Each row below is a small network's average activation on inputs in which a field has the value named, seen along a few directions.
Values that are neighbours, or in one group, have similar rows; names and order tell nothing.
Random noise pushes rows far along 7 fixed directions. That doesn't count. These rows show it; they differ only by the noise:
[-107   52   30   94  308 -180 -492 -211  205  -28   87  -76 -220  305
  190   73  116  441   65 -625  344  304   16]
[-116 -184 -122 -279 -289  295  416 -184 -137   81  277   -4 -648 -301
  241   75 -322 -350 -437  313 -247  227  366]
[-212 -184   26 -268 -124  170  -34  -63  194 -368  -25 -294  120  160
 -349 -292  -39  -41  427  -42  110 -365 -138]
[-381 -234  345    8  357  169  -31  105  311 -315 -671  275  220 -350
  -71 -403 -167  -76 -224  237  502 -221  199]
[ 446  -65 -204  -42 -241 -215  -41  -81  159 -289  263 -103 -298  426
 -256  293  500  439  456 -186  112 -138 -130]
[ 215   15  -53   81 -191 -240  297   14  -93  318  243  453 -620 -330
  553  253 -186 -330 -697 -139   43  953 -148]
[ 164 -352 -504  114 -445 -327  241   41   42  -20  242 -115 -651  255
  224  416  -17  -99  -56  204 -225 -338  226]
[ -89  -52  230  184  292  -95 -226   56  162 -130 -311  248   74 -103
   17  -23   18  256 -226   85  331  -77  102]
[ 223 -258  145 -154    3  157  402   76  318 -453 -459  426 -185 -323
 -226 -130  299   -5  -43  302  494  -31  166]


FEP, 13 values:
peka: [-140 -118 -369 -204 -275  272  128 -214 -143  162  268 -455 -411  305
  102  163  -80  -16  294  -67 -374 -130  421]
tomet: [-264   65 -371 -176  -71   47  156   26  -26  205  -76 -278   19  -74
  323 -332 -486 -914 -213 -222  -34   -4  182]
gid: [ -70  249  272   42  234  346   98   16 -304  412 -205  294  269 -376
  -40   38  -97  208 -262  364 -258   89  220]
zez: [-134 -305  119  -66  -43  392  680  102   40   36 -329  353  -66 -402
   68 -176  -93 -424  -40  352   -8  133  328]
talez: [ 114 -468  -27  236  194 -320  206  266  526 -322 -819  539  -82 -118
  191  -54  351 -147   83 -234  797  229    6]
bufu: [-166 -202 -315 -137 -196 -238 -245  -87  211 -253  335 -607  -22  637
 -165  -15  111   56  765 -530 -119 -315 -408]
panof: [ 234   58 -366  154   35 -548  202  358  524  -62 -467  118  376  141
  232 -445  249 -908  365 -975  616  176 -567]
lonu: [ 477  232  165  -84 -222   37  330  121 -133  122  110  421  234 -109
 -245   57  398  108  198 -170    6  678 -541]
kide: [-104 -212  -62 -190  -54  328  175  -91   21 -137 -169  -60 -104   72
 -129  -51  111   34  235   93   39  -89  363]
povi: [ 450  469   28  238  -34 -509  -76  136 -188  221  340   98  109  -15
  167  133  -27  -48 -252 -296  -94  542 -691]
zod: [ 198  393  108  426   62 -392 -336  350 -268  321  111   -3  639  -14
   77  -26 -167 -124 -343  202 -316 -192 -409]
zipas: [ 346   73    8   32   39   13  282  -35  -10 -121 -253  295 -267 -319
  -69  107  207   92 -234  400  171   31   85]
sozul: [-585 -151  240 -269  412  645  -12 -343 -199  167   60  -28 -364 -525
  343    1 -329   86 -562  439 -253  201  914]
The values of FEP form a line.
A walk along FEP starts at zez and steps to its neighbour lonu. Put tomet, gid, bufu, zipas in the order it reaches them.
Answer: gid, bufu, zipas, tomet
Name the neighbours of kide, in listed order.
Answer: peka, talez

MOLIT, 13 values:
rura: [  21  156   28 -274 -211  295  166  -80 -242   90  357 -157  113 -160
 -104 -181 -159 -365 -112  151 -351   80  -43]
fizon: [  21  -55   92  -35  149   27  -92 -115  176 -309 -126  -54  -25  125
 -204    3  249  304  311 -130  233  -65   12]
pige: [-467  -95  -34  -85   23  175 -128  -62   22   98  -62 -275   93   66
  109 -207 -366 -175   92  -54  -87 -147   76]
tosur: [-102  117  -38  276  241 -131 -520   32  -90   64   58 -281  310  340
  -86  149   26  419   96  171 -214 -755  294]
kosit: [   6  209   66  -32  303   71 -277  -99  130   53 -169  -14   94  -27
  152 -203  102   57  -84 -380  288  177   92]
vanud: [-186 -160   24 -115   -6  141   85  -35   14  -54  -43    2 -122 -128
   27  -51 -136  -48 -147  174  -14   10  171]
zaf: [ 123   59  138  326  -13 -380  -27  307  -23   82 -114  260  319    0
    4   27  -65  -56  -58   17   39  152 -482]
kuv: [-290   16   59  197  122 -268 -324   97  -16  131   15 -112  123  233
  154  -29 -300  -40  -15 -392  -21  175 -260]
pevit: [ 119  233  297   -3  124  120  -30 -150 -161  -21   19  167   13 -246
 -171   71   88  307 -138  153   15  219 -158]
zikim: [-465   32   61  -61   52  138 -269 -245 -176  128  276 -326  -19  -35
  138  -38 -415  -27 -136   42 -272  -15   -3]
dega: [ -29   27   77  367   -3 -273  -83  282 -141  239 -144  238  328  -62
   96  125 -186  -22 -280  233 -133 -189 -126]
sabis: [ -85  111  -47 -236   -9  188  -68 -148  -54   82  249 -229   14   91
  -40 -134  -11  -20  181 -284  -65  117  -13]
goguk: [-441 -118  236  -92  148  246  -46  176  120 -132 -407  -16  627 -196
 -220 -455 -264 -261   71  246  133 -442   12]
The values of MOLIT form a line.
Name the neighbours of kosit, in listed order.
Answer: rura
Name the neighbours of vanud, in listed order.
Answer: fizon, kuv
Name the neighbours of dega, in listed order.
Answer: pige, goguk
